A small network was shown many inputs. Here are its activations along a few directions, one row for each input.
In each table, some parts of the input vary, and every possible input appears once, in random order.
A made-up example of a description, with smaller parts first: one of 2 separate values, together with either a single point or one of 9 places along a line or (one of 5 places around a ring, together with one of 6 places along a line).
Shared parts are said once, and a part with two or three values counts as separate values.
(in the rows, 128 means zero)

Other details of the inputs vary at random and push rows far along two fixed directions, the same in every table; ignore that.

A family of inputs:
row 1: [157 125 117 125 135 150 135 139 130 107 179]
row 2: [137 115 112 107 150  86 126 125 107  99 181]
row 3: [127 117 112 104 149  80 131 117 102  96 175]
row 4: [120 125 141 131 113 153 130 136 137 144  90]
row 5: [139 125 137 132 110 192 142 146 147 133 116]
row 6: [150 134 123 139 119 175 134 136 142 121 141]
row 7: [124 118 132 118 125 139 133 136 128 121 124]
row 8: [114 141 142 151 112 128 111 121 137 161  85]
row 9: [121 134 126 131 130 111 119 122 124 136 117]
row 10: [140 127 136 134 112 186 144 142 148 134 114]
row 11: [146 103 111  91 149 122 151 137 113  78 192]
row 12: [136 125 120 123 134 121 127 127 121 114 155]
row 13: [122 124 137 128 120 145 131 135 135 132 112]
row 14: [132 144 135 151 113 162 120 132 145 152 103]
row 15: [132 121 116 116 141 102 128 122 113 107 155]
row 16: [136 133 122 131 131 136 126 129 129 126 134]
row 17: [115 137 133 140 119 120 119 118 129 143 105]
row 18: [114 121 112 104 151  59 122 111  98 106 152]
row 19: [131 116 111 106 150  81 127 119 103  97 171]
row 20: [ 90 131 150 135 112 101 118 116 129 167  54]
row 21: [156 130 123 135 126 166 133 141 138 120 162]
row 22: [121 124 136 125 119 141 137 130 132 135 110]
row 23: [147 113 121 110 133 157 151 142 130  98 166]
row 24: [145 128 137 140 110 202 140 149 153 130 117]
row 25: [111 121 139 123 119 125 127 129 128 140  95]
row 26: [140 104 113  91 148 118 151 134 111  81 190]
row 27: [105 135 128 129 130  87 114 112 116 140 105]
row 28: [121 115 128 110 135 118 136 131 119 111 143]
row 29: [157 134 124 142 119 183 133 141 146 123 148]
row 30: [136 134 131 143 122 142 122 130 138 139 119]
row 31: [134 125 119 121 135 118 130 124 121 113 152]
row 32: [139 129 139 140 110 194 139 146 152 134 115]
row 33: [ 98 128 128 120 142  48 107 108 106 141 108]
row 34: [127 123 135 126 120 146 136 132 134 134 106]
row 35: [125 142 134 146 117 147 122 128 139 149 105]
row 36: [107 141 143 150 113 114 108 117 133 163  81]
row 37: [110 129 145 136 114 134 127 128 137 151  82]
row 38: [135 142 132 149 115 165 125 132 145 146 103]
row 39: [149 143 129 150 113 193 131 141 150 139 130]
row 40: [106 144 140 147 117 113 109 117 132 164  76]
row 41: [ 99 135 138 138 140  58 119 106 125 146  89]
row 42: [149 115 103 104 149 114 139 127 109  81 194]
row 43: [131 138 135 148 115 148 117 129 140 146 105]
row 44: [159 131 117 133 131 172 137 143 139 116 160]
row 45: [151 118 102 102 152 124 145 131 111  83 204]
row 46: [105 125 120 111 146  56 117 109 102 122 132]
row 47: [116 120 116 104 154  52 118 115  97 113 161]
row 48: [160 137 126 148 130 177 149 140 157 120 144]
row 49: [138 124 120 123 136 119 129 128 123 115 157]
row 50: [156 118 102 105 152 125 139 134 112  84 202]
row 51: [131 144 134 150 113 165 125 131 145 150 102]
row 52: [133 135 130 140 120 142 123 128 136 136 119]
row 53: [153 130 120 132 126 165 136 137 137 114 159]
row 54: [143 118 126 117 123 170 150 142 134 114 147]
row 55: [123 110 125 102 137 114 137 132 113 104 152]
row 56: [131 131 126 132 127 129 126 126 127 127 135]
row 57: [131 138 130 141 123 142 124 130 136 143 121]
row 58: [135 120 117 116 142 100 127 125 116 109 161]
row 59: [158 127 114 124 138 152 135 141 130 108 177]
row 60: [139 112 123 106 131 149 147 140 123 104 157]
row 61: [151 142 127 150 113 196 133 140 151 135 122]
row 62: [158 133 122 140 138 160 149 137 148 111 154]
row 63: [103 117 116 101 151  36 117 104  91 107 147]
row 64: [134 138 129 140 124 145 125 131 137 140 123]
row 65: [131 144 135 150 114 159 120 131 143 151 106]
row 66: [149 117 124 117 124 176 150 144 135 111 146]
row 67: [108 138 134 138 125  96 108 116 124 152  93]
row 68: [108 110 127 102 143  73 129 119 106 113 129]
row 69: [114 121 124 116 144  59 111 114 104 125 136]
row 70: [ 90 122 143 122 121  82 118 115 118 153  70]
row 71: [124 113 127 106 131 125 140 133 118 113 141]
row 72: [105 142 141 148 113 115 111 115 132 159  78]
row 73: [119 135 133 139 139  95 131 117 133 135 114]
row 74: [157 125 111 116 143 145 139 139 123 101 193]
row 75: [115 140 131 138 122 120 119 119 128 145 102]
row 76: [118 126 143 134 113 153 126 137 138 143  90]
row 77: [132 134 132 141 122 138 123 128 136 139 122]
row 78: [109 129 145 136 112 132 126 125 137 155  73]
row 79: [ 98 138 140 140 127  74  99 113 120 164  77]
row 80: [155 136 121 138 123 184 138 141 145 122 145]
row 81: [ 91 136 141 138 123  72 105 106 118 158  77]
row 82: [142 118 126 117 123 168 149 141 133 115 144]
row 83: [155 131 120 133 125 174 139 139 138 113 164]
row 84: [122 126 121 116 144  81 118 120 110 123 147]
row 85: [ 97 128 150 134 112 121 117 126 132 157  68]
row 86: [128 141 135 147 118 146 120 130 141 152 104]
row 87: [102 118 136 114 127  92 127 119 116 137  98]
row 88: [108 130 130 129 130  84 114 112 118 137 107]
row 89: [115 143 137 147 117 130 115 122 136 157  89]
row 90: [148 138 133 150 113 182 131 139 150 139 130]
row 91: [ 99 121 124 111 162  17 125 100 101 116 135]
row 92: [137 125 122 124 136 117 126 129 121 119 160]
row 93: [ 98 128 147 134 117 111 116 123 131 153  71]
row 94: [119 111 125 102 138 109 136 131 112 106 150]
row 95: [129 143 132 147 115 159 125 129 141 145 107]
Description of these inputs: one of 5 places along a line, together with either a single point or one of 6 places around a ring or (one of 2 separate values, together with one of 6 places along a line).
Changing only the place on the line of 5 turns row 74 into row 79. The same change can be made to row 57. Which row results?
Answer: row 44
Changing only the place on the line of 5 turns row 42 into row 6. The same change can be made to row 50. Which row results?
Answer: row 67
Change only the choice among 2 separate values in row 3. List by row number the other rows that result.
Answer: row 45
Change only the choice among 2 separate values in row 50. List by row number the other rows that result.
Answer: row 43
Change only the place on the line of 6 in row 53. List by row number the other rows that result.
Answer: row 1, row 12, row 31, row 49, row 63
A walk changes only the place on the ring of 6. It starts at row 82 and steps to row 20. List the rest of the walk in order.
Answer: row 37, row 32, row 55, row 60

A family of inputs:
row 96: [183 130 126 136 120 212 125 161 148 117 191]
row 97: [110 133 122 129 134  70  98 110 109 149 131]
row 98: [118 128 155 152 118 115 116 126 151 146  93]
row 99: [157 135  91 101 145 137 130 126 104  86 208]
row 100: [107 141 117 126 149  64 105 113  99 148 114]
row 101: [158 116 110 111 147 112 122 137 116 104 215]
row 102: [152 143 149 173  99 221 136 141 179 145  98]
row 103: [125 144 118 128 151  72 116 121 116 152 138]
row 104: [132 104 103  69 154 161 173 154 108  71 180]
row 105: [ 97 113 130 110 146  29 111 102 104 107 121]
row 106: [ 95 149 164 169  90 128  70 128 150 207  28]
row 107: [159 166 128 170 121 200 159 132 176 148 104]
row 108: [ 83  85 127  71 143  27 125 108  81 118  79]
row 109: [162 142 156 176 112 213 142 155 185 155  98]
row 110: [ 76  85 162  79 120  79 144 130 102 133 108]
row 111: [ 97 119 134 135 124  72 117  99 108 115 112]
row 112: [100 177 146 180 112 122  99 116 149 220  30]
row 113: [164 115  99 102 144 147 122 140 111  84 217]
row 114: [189 134 129 149 138 195 166 158 177 116 180]
row 115: [104 109 134 105 111 127 132 126 120 145  39]
row 116: [173 126 117 133 111 205 123 149 129 101 196]
row 117: [101 129 125 133 141  55 127  97 118 124 118]
row 118: [ 88 102 153  95 136 102 132 151 120 135  93]
row 119: [175  92 124 100 117 224 164 169 142  96 140]
row 120: [116 141 121 133 146  84 137 108 123 123 106]
row 121: [143 117 110 115 149 114 147 120 119  78 183]
row 122: [107 114 157 120  86 213 163 144 143 150  83]
row 123: [112 154 122 139 109 132  96 118 123 154  91]
row 124: [ 88  76 142  73 139  22 117 122  93 126  84]
row 125: [167 135 116 133 123 190 123 148 136 118 178]
row 126: [102 153 165 184 109 128 113 119 163 195  16]
row 127: [167 129  98 122 164 130 170 130 136  87 202]
row 128: [156 140 154 181  99 212 138 146 188 155 107]
row 129: [121  94 119  62 127 157 184 137 100  79 182]
row 130: [117  80 132  63 131 134 174 140 100  86 183]
row 131: [149 101 127 121 131 124 136 136 123  75 193]
row 132: [151 101 121 107 146 110 136 136 128  74 194]
row 133: [120 130 131 127 147  71  99 128 113 153 125]
row 134: [ 94 153 155 178  83 141 108 104 146 166  28]
row 135: [112 148 109 123 147  76 109 110 101 145 117]
row 136: [129 100 114  78 151 162 167 157 114  82 170]
row 137: [158 137  87 109 145 133 135 124 109  92 213]
row 138: [101 128 125 127 122  77  91 103  91 134 125]
row 139: [103 162 147 183  96 146 120 104 163 181  34]
row 140: [117 151 126 152 116 125 103 115 129 165 104]
row 141: [172 128 107 113 162 121 137 147 128 112 218]
row 142: [127 134 119 123 149  87 108 124 109 141 138]
row 143: [155 126 109 121 164 102 159 130 135  99 186]
row 144: [ 89 125 115 104 145  27  87  99  80 126 125]
row 145: [ 87 116 125 109 150  17 112  92  94 107 113]
row 146: [ 96 142 169 183  81 137 101 113 153 180  25]
row 147: [149 138 151 169  84 208  99 148 152 163 111]
row 148: [115 131 125 132 153  72 134 111 119 121 115]
row 149: [110 150 102 112 161  40 117 104  97 138 140]
row 150: [149 156 129 164 100 219 115 141 153 157 113]
row 151: [149 157 137 170  97 225 141 131 175 140  93]
row 152: [164 134 110 136 120 202 153 137 150  86 162]
row 153: [169 140 104 130 110 209 129 139 123  95 192]
row 154: [119 124 151 129 107 223 149 170 160 151  76]
row 155: [ 95 118 129 124 148  23 120  97 108 124 123]
Describe the family of inputs behind these rows.
Answer: one of 4 places along a line, together with either one of 3 separate values or (one of 2 separate values, together with one of 6 places along a line)
Changing only the place on the line of 4 turns row 120 into row 126. The same change can be made to row 99. Which row results?
Answer: row 125
Change only the choice among 3 separate values in row 136. List by row number the other rows that result.
Answer: row 108, row 122
Change only the choice among 2 separate values in row 141. List by row number the other rows that result.
Answer: row 114
A walk changes only the place on the line of 6. It starts at row 143 and steps to row 126. List the rest of the walk in order.
Answer: row 155, row 102, row 105, row 146
Change only the choice among 3 separate values in row 119. List by row number the other rows that result.
Answer: row 130, row 154

A family of inputs:
row 156: [124 109 150 121  90 205 156 147 147 128 112]
row 157: [112 111 133 107 151  38 109 121 105 119 133]
row 158: [146 118 117 124 116 170 119 141 123 100 161]
row 159: [162 132 125 152 110 212 155 138 168 109 123]
row 160: [131 137 123 128 133 157 130 138 136 129 111]
row 161: [115 109 132 115 159  39 123 118 108 115 131]
row 162: [104 127 105  86 162  34 123 107  80 108 165]
row 163: [140 142 146 162 122 158 135 135 155 153 115]
row 164: [147 128 110 124 135 140 158 116 135  87 176]
row 165: [101 142 149 149 128  90 110 119 136 163  96]
row 166: [111 124 130 114 148  44 115 116 105 127 152]
row 167: [145 111 123 110 157 110 133 141 126  91 182]
row 168: [ 91 149 144 156 107 117 109 105 134 158  74]
row 169: [101 138 147 146 119  92  94 126 123 171 102]
row 170: [ 97 151 148 158  96 123 105 107 134 167  65]
row 171: [136 147 137 163 104 187 139 124 151 138 108]
row 172: [145 123 104 111 153 129 155 131 130  97 148]
row 173: [112 145 150 163 123 109 129 117 158 169  79]
row 174: [174  93 105  93 157 111 136 145 109  79 222]
row 175: [144 139 108 121 129 172 127 143 120 124 171]
row 176: [145 117 104 103 158 117 148 132 110  90 163]
row 177: [103 139 134 136 116 133  96 132 125 166  68]
row 178: [107 124 148 139 123  99  90 134 128 159  92]
row 179: [106 143 143 155  92 123 100 105 130 175  67]
row 180: [151 136 120 127 124 181 134 147 137 125 126]
row 181: [154 125 135 147 132 155 148 143 163 124 126]
row 182: [119 117 145 111 108 197 158 154 142 145 101]
row 183: [152 119 122 120 135 118 126 133 123 125 177]
row 184: [ 95 133 128 130 116  89  98 109 103 138 120]
row 185: [105 142 124 128 142  86 130 109 111 145 105]
row 186: [162 121 108 112 130 165 132 142 123 118 150]
row 187: [154 112 107 106 141 148 144 133 121  63 196]
row 188: [120 122 128 125 120 110 116 119 117 115 116]
row 189: [149 136 102 116 151 141 163 126 131 102 172]
row 190: [124 125 105  98 145  74 121 112  92 126 155]
row 191: [105 128 140 143 119 100 118 108 125 136  72]
row 192: [167 125 126 143  98 213 128 141 148 123 130]
row 193: [147 158 126 151 117 219 142 144 157 145 125]
row 194: [ 92  97 161 102 126  90 138 137 122 143 107]
Describe the family of inputs behind these rows.
Answer: one of 3 separate values, together with either a single point or (one of 2 separate values, together with one of 6 places along a line)

A family of inputs:
row 195: [161 109 110 104 125 178 131 151 121  97 176]
row 196: [ 52 124 150 122 107  45  96  93  99 166  52]
row 197: [102 125 128 116 137  87 125 121 114 148  80]
row 198: [134 154  97 138 153  36  78  94  90 122 189]
row 199: [164 125 128 131 102 236 141 156 141 114 153]
row 200: [ 84 110 117  94 140  28 106  94  79  98 122]
row 201: [126 122 138 122 107 174 116 151 129 147 122]
row 202: [137 124 117 107 133 157 169 131 128 101 161]
row 203: [144 138 118 132 122 189 159 132 147 107 124]
row 204: [ 90 142 155 140 110 134 119 134 142 193  38]
row 205: [141  93 119  90 158  87 151 133 109  75 194]
row 206: [155 196 122 206 117 174 102 116 169 187  98]
row 207: [196 176 125 205 120 210 117 142 183 147 165]
row 208: [185  92 108  96 155 164 162 158 132  65 222]
row 209: [ 95 145 151 148 108 134 126 120 141 181  31]
row 210: [109 133 168 164  94 167 135 129 167 170  56]
row 211: [ 92 104 130 107 153  16 126  99 101  99 118]
row 212: [138  91 123  83 160  90 146 148 111  87 203]
Describe the family of inputs behind these rows.
Answer: one of 3 separate values, together with either a single point or one of 5 places along a line
Changing only the choice among 3 separate values turns row 201 into row 212. The same change can be made to row 198. Which row results?
Answer: row 207
List by row number the other rows that have the choice among 3 separate values in common with row 197.
Answer: row 202, row 203, row 204, row 206, row 209
